A small network was shown many inputs. Here are its activations along a few directions, one row for each input.
In each table, some parts of the input vary, and every possible input appears once, in random order.
A made-up example of a description, with smaller parts first: one of 3 separate values, together with either a single point or one of 11 places around a ring or (one of 4 places along a line, together with one of 8 places around a ring).
Shared parts are said once, and a part with two or three values counts as separate values.
(in the rows, 128 means zero)

Other details of the inputs vary at random and push rows far along two fixed directions, the same in every table; ignore that.

Table:
R1: [138 142 119 133 136 127 126 132 122 125 123 139 122 130]
R2: [118  99 120 100 116 134 131 143 144 131 143 116 124 128]
R3: [128 109 136 113 131 136 119 142 130 134 132 132 134 126]
R4: [142 156 136 124 131  96 155 114  92  85 139 132 125 120]
R5: [126  94 132 114 129 146 101 146 150 155 126 118 126 137]
R6: [157 177 155  45  96 102 153 130  31  97 153  95 143 138]
R7: [142 108 141 127 143 153 113 135 151 155 116 123 120 123]
R8: [100 148 117 205 123 128 117  97 152 130 109 136 120 126]
R9: [128 125 130 146 133 146 118 128 164 157 112 124 114 123]
R10: [146 142 118 146 140 124 132 117 118 127 116 146 134 127]
R11: [142 132 150 100 129 119 147 136 125 107 145 112 103 120]
R12: [124 127 129 103 125 117 128 139 126 121 137 122 131 134]
R13: [120 145 129 122 127 110 142 126 111 106 136 145 143 123]
R14: [135 119 122 134 127 136 115 135 154 156 116 118 115 128]
R15: [117 114 118 147 134 136 124 114 125 125 123 146 150 123]
R16: [131 160 125 133 135 111 135 124 109 112 126 140 131 124]
R17: [124 108 125 119 123 137 124 145 146 138 132 132 123 131]
R18: [139 148 126 165 152 123 123  99 104 126 108 161 152 120]
R19: [ 93 143 121 189 119 119 131  97 141 115 123 146 138 124]
R20: [124 128 110 130 132 121 145 117 108 105 132 152 146 126]
R21: [138 117 135 113 137 140 109 146 134 145 125 125 118 128]
R22: [138 116 127  92 128 124 129 150 123 122 139 125 126 138]
R23: [124 100 135  98 107 160 118 157 142 183 128  59 119 149]
R24: [144 124 130 133 141 143 127 130 146 143 117 132 118 124]
R25: [112 101 124 113 110 130 137 134 145 117 150 110 115 128]
R26: [ 98 146 120 183 123 113 128  94 133 109 122 140 139 130]
Each input here is: either one of 2 separate values or (one of 4 places along a line, together with one of 6 places along a line).
Which other rows does R25 become when the place on the line of 6 takes its other values? List them by row number.
Answer: R4, R8, R11, R19, R26
Which other rows does R19 become when the place on the line of 4 takes its other values? List them by row number.
Answer: R3, R13, R17
Which other rows does R25 become when the place on the line of 4 takes its other values? List them by row number.
Answer: R2, R15, R20

Table:
R27: [129 134 110 172 142 130 125  93 127 139 105 160 158 130]
R28: [143 100 140  65  84 148 119 183 166 176 139  41  69 147]
R29: [119 144 122 191 152 138 125  94 143 136 102 149 135 121]
R30: [160  84 151  65 130 143 116 171 155 155 143  91  92 132]
R31: [117 102 138  71  92 133 132 141 117 139 152  81 122 129]
R32: [137  78 138  71 125 155 125 178 169 156 140 109 104 129]
R33: [165 108 139  82 122 137 117 161 138 145 130 108  95 121]
R34: [147 131 124  99 148 126 155 128 102 107 132 140 143 126]
R35: [136 170 128 162 151 109 122  97  73 101 110 176 159 124]
R36: [129 123 123 115 136 108 139 134 102  89 145 141 127 129]
R37: [139 110 146  58  90 154 114 182 160 172 144  45  76 157]
R38: [121 178 117 119 115  98 154 113  66 109 129 127 159 137]
R39: [154 139 124  97 135 127 129 128  91 118 127 151 141 124]
R40: [150 140 132 102 137 125 123 135  91 115 132 150 143 122]
R41: [ 65 117 114 248  88 181  76  76 213 205  87  98 114 147]
R42: [138 161 134 108 146  90 147 121 103  76 143 156 130 118]
R43: [ 96 113  94 229 120 148 107 100 189 155 102 142 113 122]
R44: [112 122 108 205 140 146 103  97 158 163  97 151 152 129]
R45: [102 136 111 177 135 123 115 107 150 122 116 167 150 123]
R46: [ 83 117 104 224 133 138  89 101 191 157  93 157 136 132]
R47: [112  71 146  72  78 160 112 170 163 174 155  56 106 140]
R48: [142 171 142 125 154  92 169 115  81  75 139 166 141 106]
R49: [133 147 146 112 155 102 149 131  89  88 138 156 145 118]
R50: [114 139 149 111 101 117 135 119  90 107 144  98 145 134]
R51: [130 124 119 113 130 116 144 136 105  92 149 148 134 127]
R52: [140  83 133  75 121 138 121 171 158 131 156  96  81 130]
R53: [123 158 129 147 151 113 148 114 100  98 128 171 158 114]
R54: [158 136 137 112 142 107 146 124 105 112 133 135 129 117]
R55: [123 169 133 112 118 104 136 131  80 115 132 102 146 147]
R56: [121 131 115 166 148 142 129 109 133 132 111 147 148 122]
R57: [141 172 128 120 144  76 162 112  90  61 143 164 138 108]
R58: [136  66 119  72 111 149 125 174 161 141 150 105  97 140]
R59: [153  73 148  66 132 141 112 174 149 154 142  91 103 136]
R60: [144 158 136 117 166 101 159 112  69  77 132 153 155 121]
R61: [128 153 121 192 137 139 101  98 134 144  94 161 132 125]
R62: [ 89 114  95 209 124 146  99  99 195 160  94 164 142 133]
R63: [138 145 149 110 149 116 146 135 113 103 138 146 125 117]
R64: [137 183 147 115 105  87 174  92  49  61 147 125 145 121]
R65: [ 68 133  94 234 101 165  84  99 186 212  86 111 142 146]
R66: [151  86 138  80 133 152 133 168 166 152 139  86  90 121]
What do these inputs look like to the network?
Answer: one of 5 places along a line, together with either one of 2 separate values or one of 6 places along a line
Changing only the place on the line of 5 turns R44 into R59. The same change can be made to R56. Which row results?
Answer: R60
Changing only the place on the line of 5 turns R35 into R39. The same change can be made to R50. Which row results?
Answer: R31
Which other rows does R47 become when the choice among 2 separate values takes its other values? List them by row number.
Answer: R65
List by row number the other rows that have the place on the line of 5 in common with R48.
Answer: R28, R33, R43, R54, R57, R64, R66
Which other rows does R55 become when the choice among 2 separate values takes its other values? List them by row number.
Answer: R50
